Each row below holds a small network's activations on one input, seen along a few directions.
In each table, some parts of the input vary, and every possible input appears once, in random order.
A made-up example of a description, with smaller parts first: one of 3 separate values, together with either a single point or one of 11 places along a line or (one of 5 places around a ring, together with one of 6 places along a line).
Shared parts are said once, and a part with two or three values counts as separate values.
In the rows, 128 means zero.

Other details of the inputs shift rows strongly along two fixed directions, in all tables alike. That doesn't count.

Table:
R1: [116 119 159  80 134 130 192 120 144 115  75 140 109 135]
R2: [118 119 116 124 126 141 107 127 126 117 160 126 150 124]
R3: [112 110 122 142 139 138 116 118 109 136 149 135 148 139]
R4: [115 110 121 144 142 145 111 116 107 132 147 137 140 133]
R5: [119 113 123 131 128 130 108 130 119 112 160 131 147 121]
R6: [101 127 141  98 134 123 146 122 128 113 114 131 120 125]
R7: [108 114 118 130 136 126 106 128 120 127 152 118 147 118]
R8: [199 202 119 154  94  94 137 157 167 153  81 122  82 147]
R9: [115 118 115 136 125 133 112 121 123 113 156 120 151 117]
R10: [199 183 129 151  81  92 134 148 152 163  83 113  74 129]
R11: [101 139 179  60 127 113 208 113 147  92  53 144  89 121]
R12: [112 114 124 133 134 123 105 124 119 123 152 122 150 116]
R13: [120 113 144 111 143 146 149 120 130 119 114 138 116 125]
R14: [111 121 176  69 128 128 220 114 151 110  52 152  94 130]
R15: [109 119 115 129 133 134 108 127 124 126 153 118 152 118]
R16: [112 120 114 131 127 138 109 122 125 120 153 117 153 119]
R17: [201 179 107 186 100  89 102 162 152 158 117 116 107 134]
R18: [186 149  91 191 124 110  84 154 131 177 144 112 136 147]
R19: [118 109 143 113 137 142 153 116 128 122 113 145 119 126]
R20: [115 115 122 140 148 149 108 119 109 129 148 130 138 132]
R21: [115 118 118 122 133 137 106 131 126 123 160 127 149 123]
R22: [201 186 105 188 102  91  96 162 146 157 126 121 104 144]
R23: [106 134 166  72 109 127 182 105 127 107  82 134  91 119]
R24: [107 126 117 127 135 136 106 125 119 124 156 124 146 129]
R25: [112 114 122 137 147 146 111 128 111 130 148 125 145 137]
R26: [120 111 128 122 112 138 103 119 108 128 163 122 134 118]
R27: [116 113 139 119 138 138 154 114 123 126 106 138 125 120]
R28: [119 109 120 141 149 146 112 120 113 132 147 125 143 120]
R29: [112 112 140 116 135 132 160 116 126 129 107 136 132 126]
R30: [117 114 143 108 142 142 151 130 132 120 114 132 124 131]
R31: [191 174 125 156 117 105 146 160 157 163  77 119  91 140]
R32: [113 110 118 136 143 138 113 120 111 134 146 126 150 143]
R33: [114 125 116 134 128 135 111 119 117 110 160 126 146 127]
R34: [120 116 117 129 124 137 111 126 123 111 163 128 147 122]
R35: [113 113 120 123 135 129 104 134 121 125 158 127 144 123]
R36: [146 139 135 125 121 110 128 141 139 129 120 132 116 126]
Each input here is: one of 3 separate values, together with either a single point or one of 5 places around a ring or one of 6 places around a ring.
- Changing only the choice among 3 separate values turns R19 into R4. The same change can be made to R21. Which row results? => R24
- A walk changes only the place on the ring of 5. It starts at R4 and steps to R20. List the rest of the walk in order. => R25, R32, R3
- Which other rows does R22 become when the place on the ring of 6 takes its other values? List them by row number. => R6, R8, R11, R24, R33

Table:
R37: [150 136  95 170 108 115  57 131 106 164 188 109 141 135]
R38: [ 50  91 150  74 139 164 161  82 105  53 142 135 159 122]
R39: [200 161 138 132 139 138 170 164 164 174  57 145  77 167]
R40: [ 46  59 102 110 156 156  69 103  85 112 223 117 207 113]
R41: [109 101 153  91 157 178 174 112 110 126 103 159 101 152]
R42: [ 97 143 152  84 120 118 162 111 126  94 100 128 116 146]
R43: [171 160  92 196 125 109  47 154 117 137 183 115 133 148]
R44: [147 148 143  99 105 100 163 142 152 145  79 117  99 127]
R45: [ 45  89 158  57 164 148 165 110 119  62 127 140 151 107]
R46: [125  93 155  95 155 155 169 133 140 124 102 165 122 149]
R47: [121 140 100 161 122 125  63 128 102 141 193 117 158 138]
R48: [179 171 148 122 102  96 152 141 152 137  73 131  64 120]
R49: [175 140  73 227 168 140  61 148 116 206 151  99 155 153]
R50: [177 184 137 133 114  92 152 167 177 139  73 131  79 126]
R51: [110 135 140  93 125 136 178 124 151  94  97 134 129 117]
R52: [119 106  94 160 122 151  67 108 101 124 201 119 166 116]
R53: [168 180 141 124 120  94 159 163 170 128  74 132  85 127]
R54: [214 179 124 146  86  97 156 161 176 156  71 114  82 127]
R55: [172 149 153 118 108 100 159 160 159 144  71 120  82 113]
R56: [178 136  87 239 131 102  69 138 102 187 162 121 147 145]
R57: [ 65  81  99 146 139 175  62  94  85 100 233 127 198 110]
R58: [193 200 137 146  99  89 139 158 164 144  73 136  63 130]
R59: [ 97 116 158  79 131 132 155 106 124  94 106 141 107 105]
R60: [101 107 155  78 139 127 165 124 139 102 104 131 115 103]
R61: [207 131  84 223 129 137  45 164 113 188 193 146 124 175]
R62: [ 62 107 163  70 147 146 158  99 112  73 126 146 131 105]
R63: [ 80  99 157  67 147 135 165 115 136  89 108 137 126 102]
R64: [ 79  88 144  70 134 153 173 100 131  87 122 129 147 102]
R65: [ 95 135 144  79 133 115 165 126 139  97 101 123 130 143]
R66: [123 131 100 157 118 124  61 124 106 146 188 116 151 134]
R67: [ 95  85 154 113 143 125 174  98 106 107 110 163 136 126]
R68: [169 181 128 123 102  87 151 156 171 152  74 122  89 139]
R69: [110 111  99 158 157 133  59 141 110 110 205 114 177 132]
R70: [ 47  47 118 122 136 168  55  91  55 122 240 110 203 109]
R71: [171 136 159 132 119 113 180 135 146 138  81 167  79 156]
R72: [ 97  70  99 187 173 138  77 113  89 150 191 123 209 125]
R73: [142 143 147 103 100 126 173 111 142 114  88 130  96 115]
R74: [146 141 151 104  96 126 175 115 141 118  85 126  93 114]
R75: [ 80 114 145  74 137 147 183 113 139  74 105 135 144 117]
R76: [ 65  23 118 141 183 175  76 106  85 115 242 151 220 132]
R77: [162 123 101 173 128 116  64 157 125 157 177 107 141 117]
R78: [197 170  86 208 110 102  39 160 130 168 174 117 116 132]
R79: [135 162 143 109 106 124 174 121 146  98  83 137 102 131]
R80: [ 61  88 151  53 137 136 169 103 121 100 119 127 143 112]
R81: [186 176  68 205 115  94  42 176 133 176 182 104 149 157]
R82: [ 31  66 148  95 186 190 169  71  79 112 114 133 149 126]
R83: [ 79  99 145 122 157 143 174  91  98 129  81 134 131 127]
R84: [ 57  75 172  58 141 153 158  90 100  80 128 136 129  93]
R85: [110  91  87 150 137 154  69 120 113 122 205 117 188 112]
R86: [191 157  72 202 109 117  60 160 147 163 174 111 145 132]
R87: [174 174  85 198 101 104  45 152 123 175 180 113 133 147]
R88: [172 186 134 135  94 111 161 135 158 124  83 133  89 131]
R89: [ 68  99 150  77 126 158 162  86 121  79 126 140 137 106]
R90: [197 149  76 231 146 152  49 150 106 208 172 117 122 174]
R91: [194 203 136 145 103  87 142 161 158 134  71 134  67 140]
R92: [129 130 154  86 105 110 170 137 144 139  79 118 107 121]
R93: [ 94 121 143  87 127 144 176 118 150  91 103 136 132 111]
R94: [197 150 133 166 123  79 162 154 163 162  71 149 108 143]
R95: [146 154 143 109 124 105 157 148 164 122  81 131  91 118]
R96: [176 176  80 200 106 102  42 154 117 166 183 111 139 157]
R97: [171 177 127 129 109 107 167 150 171 114  77 122 103 143]
R98: [199 164 134 135  85 106 164 158 170 151  69 115  87 121]
R99: [121 131  90 159 129 121  65 145 121 150 190 115 165 134]
R100: [ 63  89 163  60 124 142 161  89 101 101 124 126 132 111]
R101: [193 176 124 177 135  93 166 151 160 188  30 119  93 146]
R102: [ 58  71 177  61 136 155 158  94  96  85 128 134 131  90]
R103: [123 117 158  96  99 141 169 108 125 113 101 125 111 106]
R104: [150 167 144 107  97 100 155 126 146 139  78 128  83 134]
R105: [ 80 126 147  72 135 124 168 121 136 102 109 131 136 125]
R106: [ 70  48  97 154 205 208  57 104  75 147 223 119 210 142]
- Describe the family of inputs behind these rows. => one of 2 separate values, together with either one of 8 places around a ring or (one of 3 separate values, together with one of 9 places along a line)
- Changing only the choice among 2 separate values turns R73 into R64. The same change can be made to R82. Which row results? => R49
- A walk changes only the place on the ring of 8. It starts at R61 and steps to R71. List the rest of the walk in order. => R67, R56, R83, R82, R90, R41
- Which other rows does R98 become when the choice among 3 separate values takes its other values? List them by row number. => R55, R92
- Which other rows does R61 become when the choice among 2 separate values takes its other values? List them by row number. => R46

Table:
R107: [ 92 108 184  60 132 132 195 106 120 121  65 143  91 120]
R108: [143 136  94 181 142 119  98 138 129 138 146 119 161 146]
R109: [134 137  91 157 115 136  53 144 112 115 214 111 137 124]
R110: [ 95  94 123 122 154 134 146 131 149 123 118 114 168  84]
R111: [135 134 128 137 117 141 138 103 113 144 115 123 119 132]
R112: [170 178 146 127 100 115 174 121 143 160  52 130  64 140]
R113: [ 41 115 162  65 138 147 163 107 113  54 131 123 164 102]
R114: [ 99 125 117  90 141 122 108 126 132  87 143 110 153 108]
R115: [ 82  97 155  70 155 142 197 118 141  94  82 129 141 133]
R116: [128 137 131 129 132 143 131 124 132 128 120 149 107 139]
R117: [ 75 124 150  57 120 105 178 118 151  85 101 134 142 107]
R118: [ 62  79 137 104 161 166 118  95  96  97 171 153 153 122]
R119: [144 155 143 111 123 140 172 121 149 126  81 151  88 140]
R120: [157 186 141 128 129  93 171 147 166 143  49 137  82 146]
R121: [169 169 147 122 133  88 175 165 167 145  52 132  86 143]
R122: [141 150 162  85  84  93 158 118 157 124  91 118  87 113]
R123: [146 107  97 170 128 149  71 127  93 170 185 110 157 137]
R124: [130 137 133 116  84  98 125 120 132 131 129 122 116 112]
R125: [153 116 125 159 126 117 106 134 107 158 141 122 124 132]
R126: [ 68  96 124  92 139 125  98 115 128  95 190 114 186 110]
R127: [158 122 125 153 138 126 104 151 127 144 151 141 125 136]
R128: [201 167 121 153 114 124 127 164 159 169 105 136  87 153]
R129: [ 93 105 182  55 145 143 199 120 139  99  77 159  96 125]
R130: [155 111 114 169 122 126  94 133 106 160 151 117 136 137]
R131: [149 132  93 163 146 134  93 151 133 156 158 109 161 149]
R132: [153 156 158  86  94 101 158 137 175 107 101 135  94 118]
R133: [147 120 132 121 133 150 143 136 138 132 125 137 123 138]
R134: [146 124 116 158 124 132  84 139 106 175 150 121 123 138]
R135: [141 143 129 114  96 107 126 136 149 113 138 139 124 116]
R136: [125 153 150 129  89 124 124 122 113 111 128 109 114 112]
R137: [130 130  85 167  85 116  54 130 100 144 203 113 156 119]
R138: [147 124  92 179 135 155  80 124 114 141 186 131 155 141]
R139: [145 121 103 168 153 113  93 156 127 146 157 117 158 141]
R140: [123 149  79 159 129 118  56 150 118 123 203  93 153 128]
R141: [164 142 125 159 128 117 132 134 137 129 119 145 109 137]
R142: [ 54  53 116 117 177 161 106 114  96  97 187 122 207 128]
R143: [100  79 135 118 130 144 142 108 120 136 125 117 147  75]
R144: [ 40  80 152  79 174 145 176  91 110  72 119 142 167 116]
R145: [124 162 134 110 137 125 173 126 154 130  70 133 109 144]
R146: [202 172 117 170 107 116 142 144 157 146  95 137  93 150]
R147: [142 124  93 154 112 124  36 123 102 130 197  96 146 110]
R148: [189 154 153 127 119 102 181 158 165 135  65 146  72 141]
R149: [196 162 135 160 108  93 126 154 133 180  91 127  81 138]
R150: [162 174 142 115 129 103 170 164 172 153  49 130  81 150]
R151: [181 188 116 170 128  86 132 159 156 156  83 130 100 147]
R152: [ 50  63 155  77 156 172 174  80 107  63 133 156 155 118]
R153: [130 121 104 180 131 132  60 116  87 165 183 122 142 132]
R154: [ 61  54 151  75 156 169 176 103 132  88 127 141 159  67]
R155: [125 145 115 135 142 134 145 123 140 129 111 122 143 142]
R156: [136 118 105 184 132 127  63 116  86 160 183 123 147 128]
R157: [139 132 107 160 152 118  84 159 128 158 154 121 146 144]
R158: [142 111  96 192 125 134  68 112  90 153 179 115 158 134]
R159: [ 95 116 140 115 130 146 132  98 101 134 121 134 118 126]
R160: [182 193 119 146  76  92 117 148 142 145 107  99  60 130]
R161: [151 145 125 105 114 123 110 136 144  97 131 126 114 110]
R162: [149 114 134 127 131 142 145 137 139 126 122 138 122 139]
R163: [190 152 149 128 113 110 182 157 168 133  61 144  77 146]
R164: [ 80 103 170  72 148 144 190  96 125  83  94 164 111 118]
R165: [ 53  94 146  55 114 148 160 101 116  61 147 152 152 102]
R166: [ 34  78 113 116 178 169  92  98  92 105 188 131 192 127]
R167: [140 113 102 190 131 127  67 114  88 155 183 119 152 128]
R168: [140 158  81 158 102  96  82 154 134 136 172 116 163 128]
R169: [134 124 137 118 123 141 136 122 114 156 115 126 112 135]
R170: [143 136  97 159 147 133  89 153 132 161 155 113 151 150]
R171: [135 126 131 141 116 134 140 103 114 138 111 123 120 132]
R172: [ 54  56 164  66 146 168 172  82  92  98 124 132 150 115]
R173: [126 137 117 141 141 127 146 125 140 122 109 123 145 142]
R174: [163 141 128 140 127 133 118 154 143 154 121 141 102 146]
R175: [146 175 161 113  91 123 156 142 147  91  96 131  96 119]
- Changing only one part turns R124 into R117. The same change can be made to R156. Which row results? => R151
- Changing only one part turns R172 into R115. The same change can be made to R153. Which row results? => R120
- Describe the family of inputs behind these rows. => one of 3 separate values, together with either a single point or one of 6 places around a ring or (one of 2 separate values, together with one of 8 places around a ring)
- Which other rows does R114 become when the place on the ring of 6 takes its other values? List them by row number. => R113, R117, R126, R140, R168
- Which other rows does R128 become when the place on the ring of 8 takes its other values? List them by row number. => R127, R129, R133, R148, R162, R163, R174
- Which other rows does R132 become when the place on the ring of 6 takes its other values? List them by row number. => R109, R135, R161, R165, R175

Table:
R176: [166 152 134 148 120 145 149 122 129 154  91 135  91 148]
R177: [ 46  70 157  77 182 149 170 105 108 100 116 146 159 128]
R178: [156 176 144 122 128 102 200 136 166 147  25 124  88 145]
R179: [ 84 119 168  58 123 122 169 111 125  96 100 134 109 114]
R180: [151 130  80 194 119 113  11 149  97 168 229 103 159 129]
R181: [166 119  59 213 142 144  27 155 115 185 211  96 180 137]
R182: [104 105 112 123 128 141  96 125 125 101 185 124 168 109]
R183: [104 114 115 135 165 133 110 137 123 145 140 118 157 143]
R184: [ 59  65 144  73 159 187 160  96 108 102 136 130 155 112]
R185: [ 49  62 144  78 134 152 119  93  95  94 173 121 167  82]
R186: [ 83 107 157  97 158 132 198 102 125 110  72 141 134 128]
R187: [118 140 172  52 101 114 215 121 166  89  55 137  91 107]
R188: [ 71 114 147  80 120 138 162  95 118  81 122 133 139 114]
R189: [ 45  87 156  73 128 143 146  80  92  89 136 125 143  93]
R190: [ 53  63 137  80 136 155 117  95 100  82 183 123 178  93]
R191: [202 123  90 219 129 137  62 155 120 185 179 130 132 147]
R192: [150 163 132 118 106 103 131 146 147 128 114 128 103 136]
R193: [172 184 147 107  95  87 162 152 163 133  69 128  71 137]
R194: [171 177 142 107 104 104 176 154 183 102  70 134  87 121]
R195: [117 131 110 135 136 129  85 139 124 109 180 128 150 132]
R196: [128  87 123 154 156 135 122 130 118 142 143 140 157 126]
R197: [218 176 109 189 117 125  93 166 139 193 118 128  84 167]
R198: [108 122 121 136 113 124  99 111 102 124 157 113 140 111]
R199: [118  83 118 141 145 179  99 117 102 139 177 130 154 126]
R200: [125 120 106 138 127 135  91 137 133 105 180 123 160 114]
R201: [162 161  93 172 126 114  64 162 136 129 181 123 139 143]
R202: [183 180 138 118  88  93 165 155 179 128  73 128  84 123]
R203: [112 113 105 139 159 148  93 133 114 151 157 115 154 143]
R204: [112 124 109 147 115 129  86 116 104 120 178 115 156 122]
R205: [171 118  83 226 139 149  49 128  92 178 198 130 149 154]
R206: [114 119 115 132 124 122  78 131 109 127 182 118 147 126]
R207: [117 110 129 117 112 124 110 123 121 123 153 115 138  99]
R208: [ 93 110 119 132 120 133  93 105  96 115 174 115 157 113]
R209: [216 194  97 195 107 118 113 154 146 191  95 112  88 159]
R210: [145 166 125 133 100 109 136 131 142 120 110 126 112 130]
R211: [206 171  96 180  88  94  81 165 152 162 147 108 117 127]
R212: [135 155 130 115 118 112 128 142 146 114 125 132 114 135]
R213: [111 128 120 121 126 126  98 133 123 114 168 128 143 130]
R214: [ 90 100 165  99 157 135 202  97 121 110  69 155 125 129]
R215: [119 124 176  73 143 115 241 128 165 114  18 145  96 121]
R216: [172 193 130 135  97  98 157 144 165 117  77 129  87 135]
R217: [119 128 187  72 150 112 234 126 152 118  18 164  80 140]
R218: [234 179 117 196 117 107 112 170 148 195  98 141  68 172]
R219: [230 175 120 196 122  94 119 170 151 193  87 145  75 169]
R220: [115  99  99 155 158 141  95 136 124 147 164 110 179 126]
R221: [ 73 122 145  83 135 143 163 103 128  62 122 139 139 115]
R222: [199 148 149 146 119 107 184 149 163 157  49 152  72 142]
R223: [ 42  77 135  91 135 154 116  82  85  80 178 123 174 105]
R224: [ 47  65 133  86 173 188 121  98  86 110 170 131 166 131]
R225: [152 145  65 210 116 124  22 141 109 144 225 110 174 135]
R226: [ 78  92 157  66 122 137 159 104 123  89 125 127 138  94]
R227: [186 164 158 142 120 105 203 128 153 152  27 155  61 151]
R228: [167 179 131 131 120 114 179 136 159 157  43 119  84 146]
R229: [ 46  84 163  56 137 139 143  95  99  92 139 130 137  99]
- Describe the family of inputs behind these rows. => one of 3 separate values, together with either one of 8 places around a ring or one of 10 places along a line
- Changing only the choice among 3 separate values turns R203 into R181. The same change can be made to R229. Which row results? => R185
- Changing only the choice among 3 separate values turns R223 into R206. The same change can be made to R216. Which row results? => R195
- Which other rows does R185 become when the place on the line of 10 takes its other values? List them by row number. => R182, R187, R190, R194, R200, R202, R207, R211, R226
- Which other rows does R186 become when the choice among 3 separate values takes its other values? List them by row number. => R177, R215
